A =
[[422 452 923 662 450 442 384 446 356]
 [613 501 487 608 505 653 631 595 513]
 [700 190 775 709 588 679 685 675 252]
 [416 442 953 674 409 440 358 411 337]
 [582 608 623 599 604 587 599 602 589]
 [682 770 865 651 884 610 700 825 823]
 [503 608 622 537 610 502 603 609 554]
 [620 608 599 608 609 620 622 619 616]]
Rows and columns are numbered from 1.
The bottom entry of the column that holds the largest entry?
Answer: 599
The bottom-left entry?
Answer: 620
The minimum?
Answer: 190
The entry just right of 505 is 653
The entry just left of 770?
Answer: 682
The entry at row 1, column 2?
Answer: 452
The entry at row 3, column 3?
Answer: 775
The entry in row 2 and column 2 is 501
The entry just right of 602: 589
The bottom entry of the column that holds the smallest entry?
Answer: 608
The entry in the top-left corner?
Answer: 422
The entry directly below 190: 442
The entry just right of 384: 446
The entry in the bottom-right corner?
Answer: 616
The entry in row 1 and column 3: 923
The entry directly below 502: 620
The entry just left of 651?
Answer: 865
The entry directly below 651: 537
The entry directly below the largest entry?
Answer: 623
The top-right entry is 356
The entry just left of 384 -> 442
The entry directly below 653?
Answer: 679
The entry at row 3, column 1 is 700
The entry at row 2, column 1?
Answer: 613

x = [145, 4, -382, 599, -583, 402, -172, -146, -157, -342, -78, -62, 40]
The entry just left of -157?
A: -146
The entry just left of -62 -> -78
The entry just right of 402 -> -172
The entry just right of 145?
A: 4

Read these off the row that follows.
1) Give the fourth entry.
2) Give the last entry.
3) Give the third smallest entry.
4) Give the second entry from the left.
5) Give the second entry from the right.
[ -9   0  65 -59 -51   1  79  -4 -66  -4 -37]
1) -59
2) -37
3) -51
4) 0
5) -4

[[-190.230, -158.641, -53.733, 107.621, 118.300], [-101.880, -164.261, -209.079, -212.849, -123.095], [-66.744, -76.547, -0.393, 136.081, 213.308], [81.188, 158.619, 160.022, 141.360, 42.068], [51.523, 80.565, 123.567, -15.890, -138.369], [127.851, 173.415, 100.478, -108.539, -134.415], [-48.372, -86.596, -201.216, -216.407, -233.384], [-174.905, -62.225, -102.163, -178.361, -220.442], [6.205, -61.610, -28.463, 118.259, 207.388], [-39.909, -46.637, 66.650, 152.568, 226.663]]
The entry just right of -66.744 -> -76.547
The entry just right of -101.880 -> -164.261
The entry just left of the largest entry -> 152.568
Find the entry just right of 51.523.
Answer: 80.565
The entry just left of 160.022 -> 158.619
Find the entry just left of 136.081.
Answer: -0.393
Find the entry just left of -216.407.
Answer: -201.216
Find the entry just left of the smallest entry.
Answer: -216.407
Find the minimum.
Answer: -233.384
The entry just right of 123.567 is -15.890
Find the entry just left of -164.261.
Answer: -101.880
The entry just left of -62.225 -> -174.905
The maximum: 226.663
Find the entry just left of 158.619.
Answer: 81.188

X = [41, -15, 20, 67, 11, 50, -6, 18, 17, -22, 4, -6, -13, 30]
The second entry from the end?
A: -13
The 1st entry from the right?
A: 30
The entry just right of the largest entry?
A: 11
The third entry from the left: 20
The first entry from the left?
A: 41
The entry just right of the smallest entry?
A: 4
The 2nd smallest entry -> -15

[[-14  18 -36  25   9  -1  10 -23  22  17 -11  -6  -1   3  -4]
 [ -7 -27  -1 -11  -5 -10   0   4  20   6  -1   1   9  49   2]
 [  5   7  39  18 -21  13   1 -21   0 -27   0 -11   8  -4   9]
 [ -1  21  70  60   8  32  -3  -6 -14  23  -5 -21   1 -29  -7]
 [ -4 -16  50 -21  31 -10  -8  -4 -21  23  -8   5 -12 -32   9]
 [  1   0 -64  -4 -19 -13   0 -22   3 -22 -15  11 -27 -29   3]
 [-11  -5 -14  -7   9   2   6  -6 -21  10  -9  -1  -4  16   5]
 [ -1   4  28  -1   0  20   5  -3  17  12  16   3  -7 -37   0]
 [  5  32  15  10   0 -17  -4  -5  -4 -18 -17  -1  -9 -18  -5]
 [ 16   4   4 -31 -21 -15   3  17   1   9  -3  -7  -8 -61   5]
 [ -1 -48 -43 -30 -16 -14   5   3 -12   6  -6   1 -15 -41  -5]]
Rows and columns are numbered from 1.
The entry just left of the smallest entry: 0
The entry in row 2 and column 1: -7
Give the entry at the centre.
-22
Give the entry directly above the largest entry.
39
Give the entry in the bottom-left corner.
-1
The top-left entry: -14
Give the entry just right of the centre entry.
3
Give the entry at row 1, column 2.
18
The bottom entry of the column that holds the smallest entry: -43
Give the bottom-right entry.
-5
The entry at row 3, column 1: 5
Give the entry just left of the largest entry.
21
Give the entry in row 2 and column 3.
-1
Give the entry directly below the largest entry.
50
Give the entry in row 1 and column 3.
-36
The entry just right of the smallest entry -> -4
Give the entry in the top-right corner.
-4
Give the entry directly above the centre entry.
-4
Give the entry just right of the largest entry.
60
Give the entry directly below the centre entry.
-6
Give the entry at row 2, column 2.
-27
